Each row below holds a small network's activations on one input, seen along a few directions.
In each table, some parts of the input vary, and every possible input appears once, in random order.
Descriptions start from the smaller parts, as in this example, which fits no table here: ring(8) and (point or ring(11) or (values(3) and line(4))).
Shared parts are said once, and a part with two or three values counts as separate values.
In the rows, zero is written as 128.

Table:
x1: [105 159 160 128 113 137 132 130 103  83 122]
x2: [185  32  59 113 144 159  84 234 103 153 164]
x3: [136 160 139 129 135 106 164  40 154 155  89]
x4: [100 162 129 152 172 139 158 102 154  97  84]
x5: [166  39  35 155 217 132 156 203 101 163 120]
x6: [121 136 177 106  93  98 148 122 119 104 129]
x7: [ 69 135 133 152 108 125 133 138 101 114 143]
x8: [152 155 159  81  75 129  93  81 160 161 136]
x9: [133 147 142 159 160 104 165  78 164 117 101]
x10: [ 88 160  95 168 170 114 147 102 137 133 121]
x11: [107 146 159  93 101 158  84 144 158 104 127]
x12: [152 144 172  99  90 132  92 124 168 116 155]
x13: [142 154 164 129  88 105 144  53  99 141 114]
x14: [ 99 149 124 125 100 148  82 150 147 131 160]
x15: [167  42  72 133 154 134 137 221  50 149 154]
- Changing only one part turns x1 into x4. The same change can be made to x13. Which row results? => x3
- What is each input in this table made of? => values(3) and (point or line(4))
- List by row number the other rows that have the values(3) part in common with x8. => x2, x11, x12, x14

Table:
x16: [129 126 145 113  85 139 106 122 111 125 133]
x17: [140 152 130 126 144 101 141 109 134 126 114]
x18: [119 134 127 151 148 110 154 100 122 145 106]
x19: [155  55  68 147 142 152 124 226  71 125 154]
x20: [163 130 136 119 114 115 115  90 138 156 133]
x21: [123 153 138 141 149 137 112 114 144 122 121]
x22: [108 151 151 128 121 128 118 125 102 106 127]
x23: [152  50  50 141 165 150 106 215 109 141 134]
x24: [ 91 146 138 155 123 128 134 123 104 117 140]
x25: [104 143 150 122 116 129 133 140 109 101 114]
x26: [127 134 135 115 124 145 129 128 163 123 120]
x27: [136 132 122 106 108 141 105 117 156 131 131]
x28: [104 153 118 157 152 137 126 112 134 124 130]
x29: [130 134 139 117 141 107 151 114 136 134  97]
x30: [135 141 124 106 112 136 103 115 162 146 150]
x31: [114 147 130 128 141 133 122 127 150 113 110]
x32: [150 127 140 116 127 103 141 107 148 127 133]
x33: [118 143 119 142 152 100 159 103 133 137 131]
x34: [ 95 146 116 144 146 136 143 123 148 127 113]
x35: [136 147 135 131 127 124 108 126 163 122 144]
x36: [125 135 156 125 102 133 121 127 116 106 145]
x37: [119 130 155 112  99 136 137 139 122 103 138]
x38: [150 117 133  99 108 117 134 105 141 154 114]
x39: [154 117 148 123 131 125 145 101 136 123 116]
x40: [171  43  59 136 169 127 139 199  89 157 131]
x41: [126 133 147 111  88 136 105 119 115 135 151]
x42: [ 83 137 145 146 122 136 146 128 101 130 126]
- What is each input in this table made of? => values(3) and (point or (values(2) and line(4)))
- Changing only the values(3) part turns x26 into x39. The same change can be made to x21. Which row results? => x17
- Which other rows does x18 become when the values(2) part takes its other values? List them by row number. => x33
